A small network was shown many inputs. Here are its activations along a few directions, one row for each input.
Each table varies a few parts of the input and shows all the possible inputs, shuffled.
Descriptions start from the smaller parts, as in this example, which fits no table here: values(2) and (point or line(11) or (line(4) and ring(8))).
Shared parts are said once, and a part with two or three values counts as separate values.

Other details of the inputs vary at random and push rows far along three fixed directions, the same in every table; ignore that.

Rows:
row 1: [ 11  21  18  -5 -10  -1 -15   3  17 -31  22 -29]
row 2: [-16  -5   4  33  30  -7  17   5  16  33  10  17]
row 3: [ 13   3  -9 -29 -24 -20 -23 -12 -22 -27 -11 -17]
row 4: [-13  -9  39   5   0  40   8  -8  27  18   6   6]
row 5: [ -4 -22  31 -13 -12  23   5 -20  -8  12 -14   4]
row 6: [ 13  -5 -26 -21   0  -1 -12  -7 -37 -24  -4 -16]
row 7: [  9   5  39  12   8  23 -13 -18   8  14  12  -8]
row 8: [ -3 -11  37   7  -1  36   8  -8  11   9   5  -3]
row 9: [ 15  28  -4   0  -2  14 -20   9  11 -25  21 -15]
row 10: [ 13 -14 -12 -28 -29  -1   3  -5 -23 -31 -13 -14]
row 11: [  1  -5 -17 -36  -6  -7 -16  -3 -27 -22  -9 -11]
row 12: [-17   8  -1  25  19 -31  17  32  29  -4  22   0]
row 13: [  5 -27  17 -19 -17  14   7 -25 -27  11 -23   3]
row 14: [ -4  -5 -39   0 -16 -28  19  20 -10  -7 -21  14]
row 15: [ 18 -11 -21 -21 -22   7   0  -2 -29 -30 -15 -13]
row 16: [  1   8   5   3  12  14  -5  11  11 -21  28 -20]
row 17: [ -2  19  -7   5  17  24  -6  14   8 -17  26 -14]
row 18: [-11  30 -12  14   1 -28  -3  26  36  -8  11  10]
row 19: [ -6   7  16 -13   4   4  -7  12  11 -27  24 -22]
row 20: [  4 -10   3  -2  -3  40   4 -18 -18  16 -13   8]
row 21: [ -5  -3 -37  -6 -18 -31  21  18  -6  -7 -21  15]
row 22: [  4  11 -38   1 -10 -45  -4  12 -10  -4 -15  13]
row 23: [ -3   7 -19  28   2 -11  25  28  26 -13   7   4]
row 24: [  7  -1  18 -13  -2  18 -20 -27  -7  24 -10   6]
row 25: [  9  -2  17  -8   1  20 -22 -26 -11  23 -11   5]
row 26: [ 18  22   8  11   2   8 -13   3  15 -26  26 -23]
row 27: [  5   2 -20   7 -12 -59   2   7 -11 -10 -14  -1]
row 28: [-36   6   9  21  30   0  12  13  35  44   7  31]
row 29: [-5  0 22 12  7 53  7 -4 17 22  7  8]
row 30: [-15 -22  -8   1  -7 -17  22  -3  -3  32 -34  32]
row 31: [  6  24 -17  28   9 -27   3  21  25 -11  14   0]
row 32: [ -2 -10 -27   4   4 -49  13  13 -21  -8  -6   2]
row 33: [-10 -27  -7  12  -6 -18  24  -6  -9  32 -29  27]
row 34: [  7  -9 -16 -33  -8 -10 -11  -7 -30 -22  -3 -16]
row 35: [ 11   6 -35   6  -7 -48  -1   9 -11  -6 -15   7]
row 36: [ -4  12   3 -11 -13  26   1  17  21 -26  12  -9]
row 37: [ 24   7  -4 -10 -11  -3 -20  -8 -15 -25   4 -21]
row 38: [  8   0 -29 -24  -2   2 -13  -1 -36 -20  -5 -11]
row 39: [  0   7   3  -7   6  10  -9  10   7 -25  24 -22]
row 40: [ -8 -22  -7  15  18 -29  17 -10 -24  35 -15  21]
row 41: [-12 -18 -18   9  18 -21  10  -6 -18  38 -21  26]
row 42: [  5  21  22  -6 -10  -2 -18   4  19 -33  19 -27]
row 43: [  7 -22  16  -3  -6  31   5 -21 -15  13 -11   3]
row 44: [-19  18  14  30  18  -4   5   5  42  47   6  32]
row 45: [-21 -21  -6  -2  11 -30  10  -8 -12  36 -21  25]
row 46: [ -7  -6   4 -14  12  28 -11 -16 -19  24  -5   7]
row 47: [-10   7 -11  16  -4 -15  24  31  36 -10   5   6]
row 48: [  2   1 -10 -25   0   4 -11   0 -13 -18   4 -13]
row 49: [  0 -22  15 -25   3   6  -6 -26 -33  19 -11   1]
row 50: [ -4  11  32  -2   5  25 -20 -14  21  19   6   4]
row 51: [  1   7  38  13  10  28 -14 -16  21  25  13  -1]
row 52: [ 12 -26   3  -7 -10  22   6 -28 -32  10 -20   3]
row 53: [  8  22  15   0  -5   4 -15   5  27 -22  24 -21]
row 54: [ -7   4  -2  39   4 -18  32  27  31 -13  14   2]
row 55: [ -1  11  -2  -8   9  15 -11  13   8 -23  21 -18]
row 56: [  2  22   0  39  11 -34  11  21  31  -9  20  -4]
row 57: [ 13   5   6  -1   5  26 -19 -26 -18  22  -7   8]
row 58: [-10 -23 -12   9  -4 -14  22  -2  -8  33 -33  29]
row 59: [ -1   7 -15 -26   0   8 -11   3 -14 -16   5  -9]
row 60: [  2 -11  35  11   1  37   9  -9   8   8   6  -3]
Description of these inputs: values(3) and line(4) and line(5).
Q: Changing only the line(4) part turns row 32 into row 38. The same change can be made to row 5. Which row results?
A: row 36
Q: Changing only the line(4) part turns row 39 into row 12. The same change can be made to row 26. Which row results?
A: row 56
Q: Which other rows does row 40 become when the line(4) part takes its other values? List them by row number.
A: row 2, row 6, row 17
Q: Which other rows does row 8 become when the values(3) part takes its other values? List them by row number.
A: row 12, row 27
Q: Which other rows does row 11 become when the line(5) part takes its other values? List them by row number.
A: row 6, row 41, row 48, row 55
